A small network was shown many inputs. Here are its activations along a few directions, one row for each input.
Each table varies a few parts of the input and shows all the possible inputs, shuffled.
Descriptions start from the smaller parts, as in this example, which fits no table here: one of 5 places around a ring, together with either a single point or one of 11 places around a ring or (one of 3 separate values, together with one of 4 places along a line).
Shared parts are said once, and a part with two or three values counts as separate values.
(in the rows, 128 means zero)

Other details of the inputs shift rows strongly along two fixed directions, in all tables alike. That doesn't count.

Rows:
x1: [148 128 168 172 120 138 151 172 217 123  87 134 119]
x2: [119 110 145 158 108 166 174 114  65 131 111 134 149]
x3: [ 98 125 117 113 137 104  51 128 136 112 197 120 117]
x4: [113 130 147 150 107 144 167 118  54 146 110 145 150]
x5: [134 119 105 133  95 158 171  92  62 132 109 134 135]
x6: [108 114 115 124 117 145 185 111  83 124  75 127 145]
x7: [172 140 162 168 110 119 127 169 230 166 106 139 112]
x8: [108 139  84 101 154  89  79 120 141 103 193 124 104]
x9: [112 147 107  78 135 121  77  94 133  97 183  89 113]
x10: [ 89 120 122 115 177  82  73 121 136 107 189 110 133]
x11: [117 127 113 140 115 167 177 104  68 130  98 133 136]
x12: [156 103 146 121 105 150 145 136  54 147 116 139 145]
x13: [152 104 156 126  96 160 162 105  65 135 117 124 141]
x14: [157 122 110 105 110 154 153 124  43 140 107 139 149]
x15: [173 159 130 151 117 122 130 161 236 161  98 140 104]
x16: [113 170 110  74 134 101  70 107 139 114 183 102 120]
x17: [169 142 122 163 160 121 141 174 208 140  95 146 104]
x18: [178 135 118 150 128 136 122 173 216 153  97 151 107]
x19: [115 148 118 134 114 148 172 110  61 144  96 149 140]
x20: [ 82 131 117 121 165  91  74 123 106  97 199 114 122]
x21: [ 86 135  90  95 184  87  81 107 127 103 177 118 125]
x22: [ 64 123 135 101 146 102  84 109 151  85 178 105 136]
x23: [119  97 148 146 117 159 179 108  78 141 104 134 163]
x24: [139  98 123 148 109 126 166 121  37 137 129 147 143]
x25: [143 145 133 153 128 138 151 167 225 124  75 124  99]
x26: [126 121 108 127  89 144 174 101  70 115  94 135 129]
x27: [ 81 137  94  91 173 108  64 116 139 112 168 120 129]
x28: [103 147 139  84 126  98  65 108 117 118 197 102 123]
x29: [105 148 112  72 131 105  77 104 145  80 167  90 105]
x30: [124 110 138 155 120 152 148 135  54 140 106 149 149]
x31: [157 100 141 121 116 130 165 129  39 139 129 138 141]
x32: [159 112 158 163 149 132 124 179 210 160  89 141 135]
x33: [129 102 144 145  79 145 179 107  58 119 101 144 146]
x34: [ 73 137 101  93 161 118  84  95 152 105 172  98 122]
x35: [180 121 180 140 109 129 135 160 214 128  90 124 108]
x36: [152 134 169 162 136 123 139 166 221 169  91 136 135]
x37: [203 137 129 130 144 118 141 176 204 145 106 134 107]
x38: [137 103 140 152  91 154 163 106  77 136 119 133 140]
x39: [ 76 148  90  97 161 116  64 116 111 100 178 124 117]
x40: [152 153 137 145 147 121 136 158 235 163  82 135 121]
Each input here is: one of 2 separate values, together with one of 4 places along a line, together with one of 5 places along a line.
The inputs of x7 and x15 match in every part but the choice among 2 separate values. If x4 is changed in the same way as x7 into x15, which row does it become?
Answer: x19
The inputs of x36 and x40 match in every part but the choice among 2 separate values. If x10 is changed in the same way as x36 into x40, which row does it become?
Answer: x21
A walk changes only the place on the line of 5. It starts at x26 and steps to x5. List the rest of the walk in order.
Answer: x15, x18, x8
Change only the place on the line of 5 in x35. List by row number the other rows that result.
Answer: x12, x13, x28, x31
Change only the choice among 2 separate values in x16. List by row number the other rows that result.
Answer: x28
A walk changes only the place on the line of 4. It starts at x9 and steps to x5. List the rest of the walk in order.
Answer: x11, x34
